(41): [-34.7,-27.5,-21.1,-33.8,-27.7,-29.5,-28.5,-32.6,-14.8,-46.2,-30.1,-19.5,-28.1,-20.9,-16.8,-21.3,-25.9,-19.8,-42.0,-16.5,-52.2,-16.3,-14.7,-39.7,-23.0,-33.2,-36.5,-12.8,-24.9,-15.3,-27.5,-23.6,-15.7,-34.6,-31.4,-12.5,-13.5,-62.5,-14.0,-23.9,-9.6,-21.6,-29.7,-11.5,-12.8,-17.4,-10.7,-29.6,-19.9,-25.2,-25.6]
(83): [31.2,-1.5,-29.5,29.2,-48.9,-27.6,2.7,45.6,-18.2,37.4,-26.3,-45.9,-57.0,-36.1,-28.0,-43.4,-52.9,-46.8,28.5,-62.3,29.8,-67.5,-65.1,29.0,-10.6,18.0,48.9,-66.6,-2.1,-37.1,48.1,0.2,-49.1,15.3,13.2,-33.2,-33.7,17.7,-59.5,-23.1,-52.8,-48.6,-52.7,-59.9,-53.0,-43.8,-56.2,-42.0,-11.8,-6.9,-10.8]
(31): [-52.5,-80.7,62.3,-70.4,-60.4,-52.7,-70.4,-15.3,-81.5,7.6,-73.5,-66.8,-0.4,53.4,67.6,-47.5,-76.3,-67.1,-25.6,-34.6,11.0,4.7,5.7,-56.6,-78.2,48.9,-44.5,-31.5,65.4,-72.3,-46.3,-72.5,-49.6,49.6,55.8,66.8,-73.4,-20.7,-48.0,64.1,48.8,-61.2,-4.9,-46.5,-54.0,-63.6,-48.8,-44.3,67.2,65.8,65.4]
succ: [-76.3]  [-67.1]
succ: [-34.7]  [-27.5]
succ: [-33.8]  [-27.7]
succ: [-53.0]  [-43.8]
succ: [4.7]  [5.7]
succ: [-27.6]  [2.7]

(130): [22.5,-16.6,7.8,-16.7]
(127): [-41.2,76.0,5.0,-12.7]
(45): [8.8,66.2,11.9,-29.4]
(4): [-63.9,-0.1,-29.3,-23.0]
(155): [18.3,9.0,50.6,-61.7]
(5): [28.9,14.8,-56.7,-30.1]
succ: [-16.6]  [7.8]
succ: [-29.3]  [-23.0]

(15): [25.1,25.0,5.2,27.9,-31.2,-13.5,25.2,-29.4,-32.8,21.9,29.2,26.4,25.8,-26.4,1.2,-26.8,-32.5,-37.2]
(141): [43.3,11.8,-20.5,69.8,-7.7,16.5,47.6,-5.1,-8.2,-3.2,62.5,51.2,41.9,-6.5,39.9,-9.1,-14.8,-18.5]
(8): [19.1,-14.5,6.2,14.5,-26.5,-9.8,19.1,-25.3,-28.1,18.7,20.9,19.3,19.6,-23.0,17.3,18.6,21.4,22.3]
(50): [-6.4,12.0,-7.2,-3.0,16.4,9.5,-6.2,15.8,17.6,-13.2,-5.2,-6.0,-7.2,14.2,-5.9,-13.9,-16.3,-17.6]
(81): [19.1,-14.5,6.2,16.3,-26.5,-9.8,19.1,-25.3,-28.1,18.7,20.9,19.3,19.6,-23.0,17.3,5.1,21.4,22.3]
(18): [19.1,-14.5,6.2,20.0,-26.5,-9.8,19.1,-25.3,-28.1,18.7,20.9,19.3,19.6,-23.0,23.1,22.3,24.2,25.0]
succ: [-31.2]  [-13.5]
succ: [29.2]  [26.4]
succ: [16.4]  [9.5]
succ: [-29.4]  [-32.8]
succ: [25.1]  [25.0]
succ: [5.2]  [27.9]
succ: [15.8]  [17.6]

(111): [-7.7,3.4,8.0,28.5,30.9,14.0,-23.0,70.2,-24.6,7.7]
(94): [-8.6,24.3,-75.9,-22.0,-10.1,-1.9,-0.9,-19.5,12.2,-0.5]
(20): [-10.2,3.7,18.6,-14.3,12.4,11.5,3.5,-13.8,21.6,-16.7]
(159): [-6.3,7.8,-26.1,-22.4,20.6,21.2,-40.9,-0.3,6.9,-10.7]
(156): [11.0,22.5,-21.2,-56.2,-20.4,28.5,15.0,15.4,-11.1,6.3]
(107): [5.5,-42.3,-29.7,4.3,0.0,-15.2,-5.9,-16.3,22.4,3.4]
(40): [-57.7,38.2,-12.4,13.0,-4.2,-12.3,33.4,-19.2,-3.7,2.1]
(59): [14.0,71.2,93.2,-23.6,18.2,38.2,-4.1,10.3,0.4,-3.9]
succ: [-12.3]  [33.4]
succ: [-11.1]  [6.3]
succ: [21.2]  [-40.9]
succ: [-40.9]  [-0.3]
succ: [22.5]  [-21.2]

(10): [-33.8,-87.0,70.1,24.9,70.0]
(120): [-18.7,13.8,46.1,-86.9,-72.2]
(92): [-3.5,-3.4,70.1,-72.3,-28.2]
succ: [-72.3]  [-28.2]
[-33.8,-87.0,70.1,24.9,70.0]  (10)
succ: [46.1]  [-86.9]
succ: [-3.5]  [-3.4]
succ: [-86.9]  [-72.2]

(95): [18.7,30.0,30.7,18.6,57.9,18.0,17.0,18.8,63.2,22.0,71.6,15.4]
(116): [37.1,12.4,28.7,18.9,25.0,52.8,42.5,26.1,17.9,72.8,29.7,29.6]
(89): [46.1,42.7,17.9,11.8,39.6,15.6,18.4,16.1,81.3,23.7,58.0,16.9]
succ: [18.9]  [25.0]
succ: [30.0]  [30.7]
succ: [18.7]  [30.0]
succ: [18.0]  [17.0]
succ: [29.7]  [29.6]

(3): [-2.0,-0.1,1.0,-0.2,0.2,-0.2,0.5,-0.5,0.5,0.3,0.1,-0.3,0.3,0.1,0.5,-4.5,0.0,-0.2,-0.2,-0.3,-0.4,-0.2,-0.5,0.2,-0.2,-0.2,0.4,-0.5,-0.1,1.1,-0.2,0.7,-0.7,-0.6,0.7,0.3,0.8,0.4,0.5]
(144): [7.6,-13.2,2.1,-5.9,1.3,-2.1,-4.3,15.0,-33.6,14.1,7.4,8.5,-25.5,-14.3,-20.7,-20.7,24.0,4.4,-14.4,14.0,2.1,5.6,-31.7,0.2,-6.6,-11.1,-12.0,-6.9,4.6,9.9,-11.4,0.7,21.1,0.4,-13.0,-18.6,-23.5,-7.8,-16.8]
(109): [-11.7,-0.1,-3.5,-1.9,2.4,-1.3,-5.9,-4.0,3.4,2.4,5.0,-4.1,5.5,-0.9,-0.9,4.0,-1.8,-0.5,-1.2,-1.5,2.9,-0.7,8.8,-6.3,8.3,1.5,3.2,-1.7,0.6,-2.9,-1.9,-3.4,-5.0,3.9,-5.4,0.3,-4.4,-2.3,-0.7]
(58): [-21.3,-1.0,-7.9,-3.7,4.1,-2.8,-10.7,-9.1,9.1,4.6,8.6,-6.6,10.6,-2.0,-0.9,5.9,-1.8,-0.2,-3.3,-3.9,6.2,-1.2,11.9,-11.2,14.7,1.5,6.0,-3.4,2.0,-3.9,-4.5,-6.0,-9.4,6.2,-10.0,0.3,-7.9,-3.7,0.5]
(74): [7.6,-13.2,2.1,-5.9,1.3,-2.1,-4.3,15.0,-33.6,14.1,7.4,8.5,-25.5,-14.3,-20.7,-20.7,24.0,4.4,-14.4,14.0,2.1,5.6,-3.7,0.2,-0.2,-1.0,-0.9,-1.1,0.6,1.1,-1.1,-0.1,1.5,-2.9,-2.4,-2.4,-2.6,-1.0,-1.8]
(162): [-2.0,1.6,-1.2,0.9,0.2,0.2,0.5,-2.3,3.4,-1.8,-1.1,-1.6,2.9,2.1,1.9,2.1,-3.7,-0.5,1.8,-1.5,-0.4,-0.2,5.7,0.2,-0.2,1.5,1.8,0.6,-0.1,-1.9,1.5,-0.1,-2.9,3.9,2.2,1.7,2.6,1.8,1.7]
(215): [4.4,-6.2,2.1,-3.1,0.2,-1.3,-1.1,6.4,-16.6,7.8,3.8,4.7,-12.6,-8.1,-10.8,-11.2,12.9,2.1,-8.3,6.9,1.2,3.2,-16.1,0.2,-2.3,-5.2,-6.5,-4.6,1.7,5.0,-5.4,-0.1,10.2,-14.3,0.1,-10.5,-11.3,-3.7,-8.8]
(39): [-72.5,-1.0,1.0,-0.8,0.2,-0.5,0.5,1.2,-2.3,1.4,1.3,0.9,33.9,-0.9,-2.4,-1.7,1.9,0.1,-1.2,0.9,-0.4,-0.2,-3.7,0.2,-0.2,-1.0,-0.9,-1.1,0.6,1.1,-1.1,-0.1,1.5,-2.9,-2.4,-2.4,-2.6,-1.0,-1.8]
(57): [10.8,-16.6,3.2,-8.2,1.9,-2.8,-5.9,18.4,-45.0,19.5,9.8,11.0,-33.3,-20.4,-27.8,-28.3,33.2,6.0,-19.5,18.8,3.7,6.6,-41.1,0.2,-8.7,-13.6,-17.5,-9.8,6.0,12.9,-13.9,0.7,29.9,-37.2,-16.0,-24.1,-32.1,-9.9,-21.5]
(123): [-11.7,-0.1,-4.6,-2.5,1.9,-1.3,-5.9,-4.0,3.4,2.4,5.0,-4.1,5.5,-0.9,-0.9,4.0,-1.8,-0.2,-2.2,-2.7,3.7,-1.2,5.7,-6.3,8.3,1.5,4.6,-2.9,1.3,-2.9,-1.9,-3.4,-5.0,3.9,-6.9,0.3,-4.4,-2.3,0.5]
(47): [23.6,-0.1,7.6,3.8,-4.1,2.9,11.7,9.8,-8.0,-5.0,-8.4,7.2,-10.0,3.2,1.9,-7.4,1.9,0.1,2.8,3.3,-6.2,1.7,-13.0,11.7,-15.1,-1.8,-6.5,3.5,-2.3,4.0,4.9,6.6,8.1,-7.5,9.8,-2.4,7.8,3.9,-0.7]
(184): [-21.3,-1.0,-7.9,-3.7,4.1,-10.1,-10.7,-9.1,9.1,4.6,8.6,-6.6,10.6,-2.0,-0.9,5.9,-1.8,-0.2,33.1,-3.9,6.2,-1.2,11.9,-11.2,14.7,1.5,6.0,-3.4,2.0,9.9,-11.4,0.7,23.3,-28.0,-13.0,-20.0,-25.2,-8.5,-16.8]
succ: [-8.3]  [6.9]
succ: [-11.1]  [-12.0]
succ: [33.9]  [-0.9]
[-11.7,-0.1,-4.6,-2.5,1.9,-1.3,-5.9,-4.0,3.4,2.4,5.0,-4.1,5.5,-0.9,-0.9,4.0,-1.8,-0.2,-2.2,-2.7,3.7,-1.2,5.7,-6.3,8.3,1.5,4.6,-2.9,1.3,-2.9,-1.9,-3.4,-5.0,3.9,-6.9,0.3,-4.4,-2.3,0.5]  (123)
[23.6,-0.1,7.6,3.8,-4.1,2.9,11.7,9.8,-8.0,-5.0,-8.4,7.2,-10.0,3.2,1.9,-7.4,1.9,0.1,2.8,3.3,-6.2,1.7,-13.0,11.7,-15.1,-1.8,-6.5,3.5,-2.3,4.0,4.9,6.6,8.1,-7.5,9.8,-2.4,7.8,3.9,-0.7]  (47)
succ: [-31.7]  [0.2]
succ: [33.2]  [6.0]

(34): [-20.6,6.5,-38.1,-4.2,-0.5,-25.4,-3.1,-3.7,-24.8,-11.7,14.2,10.0,-15.7,7.7,9.5,8.8,6.7,7.2,12.8,-17.8,2.7,5.8,10.1,-9.1,8.1,-16.9,-8.4,-13.1]
(97): [19.5,-13.2,43.3,17.1,-5.9,41.9,4.7,-2.2,39.8,6.9,-33.2,1.6,1.8,3.1,10.9,-1.8,-3.0,-8.2,-18.7,22.1,-16.0,-13.3,-27.8,14.8,4.5,22.9,30.3,30.0]
(137): [28.7,14.8,32.2,-19.8,13.7,-5.1,-2.1,24.0,-1.5,21.0,46.6,-24.0,60.9,-22.5,-36.0,-12.1,-10.0,5.4,15.3,12.1,34.3,17.8,39.7,-2.4,-25.8,8.0,-25.7,-20.6]
(150): [-4.3,-14.1,6.3,23.3,-8.7,27.3,3.7,-12.2,24.4,-5.5,-38.8,14.8,-27.4,15.4,28.5,5.5,4.0,-7.1,-18.5,5.3,-23.9,-14.8,-32.3,9.6,17.2,8.8,33.1,26.9]
(28): [-39.8,4.1,-68.6,-2.3,-6.5,-38.9,-4.1,-16.7,-39.4,-23.2,-0.2,19.7,-46.0,17.4,19.0,16.5,14.2,5.8,11.6,-32.6,-8.0,0.5,-0.8,-12.5,17.9,-30.2,-10.4,-18.8]
(166): [5.6,-14.9,23.2,24.5,-8.3,38.7,4.6,-9.0,36.1,-1.1,-39.6,11.6,-17.5,12.0,26.2,2.7,1.4,-7.7,-20.5,13.6,-22.9,-15.2,-33.2,13.1,14.6,16.4,38.3,33.2]
(80): [27.8,-12.4,55.5,16.9,-2.8,47.7,5.2,2.0,45.0,13.9,-29.1,-3.3,13.1,-0.7,3.3,-5.4,-5.5,-10.3,-20.5,26.7,-11.5,-11.9,-22.1,16.5,-2.2,27.6,28.1,31.3]
succ: [17.1]  [-5.9]
succ: [4.1]  [-68.6]
succ: [-19.8]  [13.7]

(67): [-55.8,10.4,24.7,27.7,15.3,-37.6,-54.9,47.9,17.2,27.2,1.8,-71.9,20.8,26.4,-21.2,-37.7,19.4,26.5,11.4,22.0,17.6,23.2,-28.8,-7.3]
(110): [-38.6,39.5,7.2,8.2,-31.2,-14.0,-21.9,0.2,10.4,3.7,-6.0,-46.1,42.8,3.3,-9.4,-28.7,54.9,54.6,1.5,51.6,52.0,5.8,8.8,5.2]
(128): [31.9,39.5,7.2,8.2,54.7,-14.0,-21.9,0.2,10.4,3.7,6.0,-46.1,42.8,3.3,-9.4,-28.7,26.6,44.6,1.5,51.6,52.0,5.8,8.8,5.2]
(63): [7.0,13.1,27.6,28.1,6.2,-32.0,-31.1,17.0,-32.9,27.2,-22.2,-8.1,-5.0,27.6,-21.5,6.9,7.7,2.8,17.0,2.8,10.6,27.1,32.0,-27.2]
succ: [32.0]  [-27.2]
succ: [-31.2]  [-14.0]
succ: [26.5]  [11.4]
succ: [-31.1]  [17.0]
succ: [6.9]  [7.7]
succ: [7.7]  [2.8]

(84): [8.6,20.0,-21.0,8.7,-19.8,-35.0,77.3,-73.3,-42.1,-42.4]
(86): [-19.9,23.5,-26.5,9.8,-35.9,36.1,-8.9,5.1,35.0,-40.3]
(114): [46.2,51.2,10.6,27.0,-5.3,49.6,48.9,32.9,12.0,4.4]
succ: [-73.3]  [-42.1]
succ: [-26.5]  [9.8]

(139): [46.3,-22.3,-40.8,-74.0]
(36): [-38.5,58.5,6.7,23.4]
(44): [-45.4,-16.9,68.5,-74.1]
(23): [-1.3,6.8,-34.1,77.9]
(19): [-38.9,4.9,47.8,-39.5]
succ: [46.3]  [-22.3]
succ: [4.9]  [47.8]
succ: [6.7]  [23.4]

